A small network was shown many inputs. Here are its activations along a few directions, one row for each input.
Each table varies a few parts of the input and shows all the possible inputs, shuffled.
Descriptions start from the smaller parts, as in this example, which fits no table here: ring(8) and (point or line(9) or (values(3) and line(4))).
Shared parts are said once, and a part with two or three values counts as separate values.

Other details of the inputs vary at random and push rows far along two fixed directions, the same in every table; ignore that.

A family of inputs:
row 1: [ 26 -20 -46 -14 -19  29  10 -47 -20  26 -58 -15  -8  32  46]
row 2: [  8   5 -19  -7  25  18  -9 -27  -9  11 -19 -16   3  45  30]
row 3: [ 10 -11 -52   0 -18  13 -13 -61 -10  11 -55 -17 -15  42  45]
row 4: [ 24 -27 -60   5 -17  43  -4 -40 -14  31 -45 -24 -24  26  38]
row 5: [-13 -13  16   9 -36 -15   5  26   5  -9  10  18  -9 -51 -29]
row 6: [-20  38  91 -11  52 -36  12  79  20 -28  84  25  38 -35 -58]
row 7: [ -3  -5  -3  27 -22 -21  25  15  11 -19  25  15  16 -44 -30]
row 8: [ -6 -15 -44  46 -59 -27  23 -17   4 -26  -4  11  12 -42 -22]
row 9: [ 10 -11   4 -34   7  33 -21 -11 -14  33 -35 -12 -25  32  35]
row 10: [ -9 -11   1  22 -29  -9  18  25   8 -15  20  14   5 -50 -29]
row 11: [  0  33  67 -34 101  24 -25  50   6  18  55 -13   2  40  -1]
row 12: [ -4 -15 -45  45 -59 -29  24 -19   5 -26  -2  11  10 -42 -21]
row 13: [ 19 -25 -48 -12 -21  43   0 -38 -21  31 -57 -18 -20  25  44]
row 14: [ -4  -3   2  18 -26 -22  28  15   7 -19  19  17  16 -45 -30]
row 15: [ 20  -1 -26   0  28  29  -6 -22  -5  23 -10 -21  -3  38  24]
row 16: [ 11   7 -14 -17  22  14  -5 -28 -13  12 -24 -14   0  46  31]
row 17: [-12 -11 -22  19 -72 -42  20 -21   4 -30 -24  20   4 -38 -12]
row 18: [ -2  35  78 -50  92  22 -22  52   1  18  43  -7   7  39   2]
row 19: [-19   8  -3  31 -25 -39   1   4  16 -32  20  15  12 -33 -33]
row 20: [ -6  28  77 -37  93  22 -40  51   7  21  47 -11  -9  37  -3]
row 21: [  8  -9 -39 -16 -24  10  -9 -58 -15  12 -67 -11 -11  44  48]
row 22: [ -5  47  74 -45  98   1 -21  35   1   3  42  -5  20  56   3]
row 23: [ 15  -6 -12 -22  15  37  -6 -13 -14  28 -25 -17 -15  30  32]
row 24: [-15 -12 -33  35 -64 -36  14 -22   8 -31 -16  17   6 -40 -16]
row 25: [ 13 -13  -6 -17  15  35 -24 -13  -9  32 -24 -18 -30  31  31]
row 26: [ -1 -21 -33  28 -63 -16  35 -10  -1 -17 -14  16  12 -51 -19]
row 27: [ -9 -13  23   1 -40 -19   8  26   5  -9   9  20 -10 -51 -25]
row 28: [ 12   6  -8 -24  18  11  -3 -27 -13  12 -27 -12   1  47  34]
row 29: [-19   8   9  15 -31 -44  10   4  11 -33  11  20  10 -34 -27]
row 30: [ 12 -10  -2 -26  11  33 -21 -13 -13  33 -30 -15 -30  31  32]
row 31: [ -8 -14   5  25 -31 -15   0  24  11 -10  22  11 -13 -50 -34]
row 32: [ 11   5 -19  -8  25  15  -8 -29  -9  12 -17 -17   0  45  31]
row 33: [ -6  48  68 -37 102   4 -23  34   2   3  46  -7  20  54   0]
row 34: [  0  11  -9 -19  18   8 -19 -33  -8   9 -32 -12  -5  49  33]
row 35: [ -6  -5  -3  28 -22 -19  24  16  10 -20  23  16  19 -45 -31]
row 36: [ -4  -4  -9  35 -21 -18  21  15  12 -19  27  12  17 -43 -36]
row 37: [-22  32  79   7  56 -21  -3  86  26 -23  98  16  21 -39 -65]
row 38: [  1 -27 -24  15 -71 -10  30   0  -3 -10 -18  15  -3 -55 -11]
row 39: [  5  10 -20  -5  23   8 -26 -34  -1   9 -18 -19  -8  48  27]
row 40: [-10 -15   5  26 -31 -13  -1  25  10 -10  20  12 -10 -50 -35]
Each input here is: values(2) and line(4) and line(5).
The inputs of row 27 and row 31 match in every part but the line(4) part. If row 38 is changed in the same way as row 27 into row 31, which row does it become?
> row 4
Change only the values(2) part in row 14. List by row number the other rows that result.
> row 26
Change only the values(2) part in row 23. List by row number the other rows that result.
> row 13

A family of inputs:
row 41: [ 20   9 -28 -12  49  31 -23 -43 -11  27 -24 -30  -4  74  43]
row 42: [-10  12  33   2  -3 -30  18  32   7 -22  34  18  15 -33 -32]
row 43: [ 18 -12 -61   7  -4  28   2 -54 -13  17 -48 -21  -1  42  42]
row 44: [-13  39  60 -13  70 -17 -24  38  14 -10  57  -1  12  23 -22]
row 45: [-11 -10 -36  48 -53 -32  25 -11   9 -32   5  16  19 -50 -32]
row 46: [-20  -1  20  19 -48 -48  17  24  17 -35  23  29   7 -66 -45]
row 47: [  5  -3  65 -23  48  35 -17  73   5  31  52  -3 -24 -20 -23]
row 48: [ 23 -22 -71  -5 -24  37   5 -64 -21  24 -69 -22  -9  42  57]
row 49: [-15 -15 -16  30 -68 -40  16  -5   8 -30  -4  21  -3 -55 -25]
row 50: [-12   4  15  -4 -12 -13  -1   7   5  -9  -1  10   1 -14  -9]
row 51: [ 22 -12 -59   8  -6  22   2 -55 -11  17 -44 -21  -5  41  40]
row 52: [  -5  -54  -16   41 -101    0   33   44    6   -5    9   27  -21 -122
  -51]
row 53: [-12  33  76 -33  68  -6 -16  46   6  -1  43   6  15  19 -14]
row 54: [ 17   5 -11 -37  37  41 -13 -29 -21  32 -39 -23  -8  67  50]
row 55: [-11 -19 -44  41 -75 -29  18 -19   5 -28 -17  15   4 -47 -20]
row 56: [ -4  45  94 -51 106   2 -30  49   5  11  52  -5  10  49  -3]
row 57: [ 25 -16 -57  -7 -13  29   3 -55 -18  23 -54 -22 -11  42  51]
row 58: [-16  20  36 -10  28 -12 -15  21   6 -10  22   4   3   7  -9]
What is each input in this table made of?
> values(2) and (point or ring(8))
The inputs of row 51 and row 43 match in every part but the values(2) part. If row 46 is changed in the same way as row 51 into row 43, which row does it become?
> row 50
Change only the values(2) part in row 45. List by row number the other rows that result.
> row 41

A family of inputs:
row 59: [-26  35  54   9  34 -50 -12  34  27 -37  66  15  15 -16 -42]
row 60: [ 29  -9  -6 -38  25  45   0 -13 -23  39 -26 -21 -13  42  43]
row 61: [ 19 -27 -20   4 -32  21  21   0  -9  17 -12  -1 -15 -23   6]
row 62: [ 19 -36 -24  14 -29  27  16   4  -7  23  -9  -4 -21 -30   1]
row 63: [-19  33  41  12  42 -27  16  46  15 -32  68  15  44 -20 -43]
row 64: [-14  25  32  22  47 -14   6  52  18 -22  74   9  30 -23 -48]
row 65: [-14   7   1  31 -12 -37 -10   7  20 -26  30   9  -3 -24 -31]
row 66: [  2 -13 -36  35 -22  -6 -20 -27  10  -3  -4  -6 -21  -4  -6]
row 67: [-10  -9  -2 -15 -40  -4  -2 -13 -10  -3 -38   9 -14 -10  11]
row 68: [  5 -10  -6 -27  12  40 -39 -11  -9  37 -37 -19 -37  38  36]
row 69: [-21  26  48  23  37 -38 -24  41  27 -27  72   8   4 -17 -47]
row 70: [ 10  45  28 -54 107  20 -49 -33  -9  27 -11 -32  -5 121  55]
row 71: [   0  -63  -75   42 -123   10    2  -35   -3    8  -64    5  -40  -65
   -2]
row 72: [-20  -6  27   5 -30 -15  -8  33  10 -12  12  16 -12 -43 -27]
row 73: [ 19  -3 -38   7  48  51 -14 -25 -11  29 -14 -31  -4  56  35]
row 74: [  9  45  33 -57 100  10 -41 -38  -9  21 -19 -26   6 119  57]
row 75: [-13  20  33  31  51  -7   1  55  21 -17  80   5  24 -30 -56]
row 76: [ 30  -5  -5 -45  29  41   2 -15 -24  38 -34 -20  -9  50  45]
row 77: [  8 -28 -88  35 -93 -18  51 -64 -11 -23 -63  13  31 -28  14]
row 78: [ 28 -12  -9 -35  26  51  -2 -13 -17  42 -26 -22 -18  40  45]
row 79: [ 32  22  37 -77  89  51 -14  -7 -24  48 -22 -27   4  94  64]
row 80: [-32  26  82 -26  14 -42   1  53  11 -30  33  32  17 -25 -33]
row 81: [-19  31  37  14  44 -21  14  47  20 -29  67  10  39 -21 -41]
row 82: [ -2  -5 -33  25 -28 -21  -8 -29   6 -12 -12  -3 -11   2   3]
row 83: [  5 -15  15  13 -18   2  21  40   6   3  31  13  -5 -52 -31]
row 84: [  2   3  11 -49  17  23 -21 -23 -20  21 -50 -10 -16  54  44]
row 85: [ 19 -15  -9 -17 -30   6  33  -7 -12   7 -27   3   5  -8  10]
row 86: [  24  -71  -85   46 -110   22   35  -31   -9   20  -48    2  -30  -72
   -2]
row 87: [-15  30  38  20  46 -17  11  52  19 -26  72   8  34 -19 -45]
row 88: [-10  16   0  17 -10 -29  35   8   6 -32  20  18  46 -21 -26]
row 89: [  8 -29 -96  43 -96  -9  48 -61 -12 -19 -59   9  18 -33  10]
row 90: [ -5   8 -16   3 -21 -33   3 -40  -1 -19 -23   5   8  18   9]
row 91: [-25  -4  28  -1 -32 -21  -3  30  12 -17   9  19  -9 -46 -25]
row 92: [-20 -13  23  14 -29 -10 -14  36  11  -6  19  14 -18 -51 -32]
row 93: [  7  14 -14 -17  32   4 -29 -45  -9  12 -24 -21  -9  68  40]
row 94: [-11 -16  -7  -9 -44  -3  -7  -8  -8   0 -32   9 -17 -16   8]
What is each input in this table made of?
> values(4) and line(9)
The inputs of row 61 and row 87 match in every part but the values(4) part. If row 79 is changed in the same way as row 61 into row 87, which row does it become?
> row 77
Start at row 74 and move only the line(9) part, one step at a time. The first step leads to row 90. Which rows follow, in order?
> row 70, row 93, row 59, row 82, row 65, row 69, row 66
Change only the values(4) part in row 66. List by row number the other rows that result.
> row 71, row 75, row 86

A family of inputs:
row 95: [-10 -14 -25  36 -70 -44  35  -9  10 -34   0  26  14 -65 -30]
row 96: [ -4  18  63 -13  65   7 -20  54  13   8  59   0  -5  -1 -22]
row 97: [ -1  14  47 -14  55  15 -19  44  10  13  45  -7  -8   9 -12]
row 98: [-11   9  29  -1  -3 -20  14  29   5 -18  23  16  12 -25 -26]
row 99: [  9 -20 -30   3 -47  -2  18 -22  -8  -2 -32   3  -5 -11  13]
row 100: [  2   4 -11   7 -14 -16  12 -13   4 -11  -2   4   6  -7  -1]
row 101: [ -6  16  45 -12  19 -21   8  34   6 -13  37  12   8 -14 -21]
row 102: [  0   8  -6 -41  14  13 -46 -50 -13  21 -60 -20 -31  77  58]
row 103: [  8 -22 -37   1 -41   9  13 -31 -14   6 -48   1  -6   1  22]
row 104: [-12  19  58 -19  44   2 -11  50   5   1  43   6  10  -8 -24]
row 105: [ 21  -5 -30 -38  25  50 -16 -44 -28  39 -58 -30 -17  75  69]
row 106: [  4  -4 -25   7 -20  -3   9 -27   0  -3 -22   0   7   5  14]
row 107: [ -8 -10 -42  46 -56 -32  25 -16   7 -30  -1  13  14 -41 -27]
row 108: [ -6  21  69 -17  73  10 -23  59  15   8  62  -2   0   5 -22]
row 109: [ -5  -9 -22 -16 -33  -3 -30 -56 -11   5 -68  -6 -28  38  43]
row 110: [-11  27  66 -18  74  14 -23  63  11   6  63  -3   0   5 -22]
row 111: [-15   6 -11  36 -23 -34  16   8  10 -34  27  13  22 -37 -35]
row 112: [ 21 -18 -39 -23  -5  50 -13 -37 -23  39 -56 -23 -23  42  50]
row 113: [ -8  27  69 -27  93  26 -32  56   7  17  56 -10  -1  26  -9]
row 114: [ -2  22  65 -31  66   9 -20  44   6  15  41  -3   4  18 -10]
row 115: [-13  -3 -18  22 -39 -23  21  -7   5 -25  -4  15  19 -36 -16]
row 116: [-19  -7 -22  58 -61 -50  31   5  16 -46  21  28  25 -70 -52]
row 117: [  4 -25 -78  36 -59  -2  14 -54  -9  -8 -45  -3   4  -8  15]
row 118: [-18 -15 -31  50 -93 -54  46   0  14 -50   2  34  20 -89 -49]
row 119: [ -3 -26 -59  58 -85 -42  34 -29   6 -33 -12  18  10 -61 -27]
row 120: [ -3  32  81 -25  93  10 -27  66  13  13  73  -6  -6  15 -20]
row 121: [ -1  -7 -39  11 -36  -4  15 -29  -4  -9 -28   1   7  -7  10]
row 122: [ 16   4 -29 -23  31  36 -15 -47 -14  27 -49 -25  -4  70  53]
row 123: [-16  -9 -21  55 -62 -52  31   4  18 -45  25  26  24 -68 -49]
row 124: [ 17 -11 -20 -16  25  51 -21 -16 -12  40 -28 -27 -28  43  37]
row 125: [ 16  -3 -17 -36  30  44 -16 -34 -24  33 -48 -23 -11  66  58]
row 126: [ -8  -4 -22  42 -43 -44  25  -3  12 -33  21  16  14 -47 -37]
row 127: [ 19 -10 -18 -25   8  25  -4 -35 -19  26 -43 -16 -15  43  45]
row 128: [-10  27  81 -21  58 -11 -10  63  12   0  66  11   8 -12 -35]
row 129: [ 24  -1 -47  -7  25  30 -18 -52 -13  24 -38 -29  -7  71  49]
row 130: [-13  19  65 -11  37 -11  -5  59  12  -7  51  14  12 -22 -39]
row 131: [  1  -5  13  -1 -15  -5   6  20   3   0  12   7  -2 -25 -17]
row 132: [ 24 -22 -35 -15 -18  32  -4 -35 -18  33 -47 -18 -26  23  37]
row 133: [ -4  -3  15   0 -15 -17  13  13   2 -12   7  12   9 -21 -11]
row 134: [ 23  -5 -14 -36  31  54 -23 -26 -20  46 -43 -28 -23  63  49]
row 135: [  5 -22 -58  25 -71 -14  26 -42  -1 -13 -40   5   3 -24   8]
row 136: [ -6   9  39  -6  44  16 -16  40   9   9  36  -2  -5  -1 -16]
What is each input in this table made of?
> values(2) and (point or (line(4) and line(5)))
The inputs of row 135 and row 106 match in every part but the values(2) part. If row 107 is changed in the same way as row 135 into row 106, which row does it become?
> row 116
The inputs of row 113 and row 110 match in every part but the values(2) part. If row 115 is changed in the same way as row 113 into row 110, which row does it become?
> row 121
Change only the values(2) part in row 114. List by row number the other rows that result.
> row 131
Change only the values(2) part in row 127. List by row number the other rows that result.
> row 101
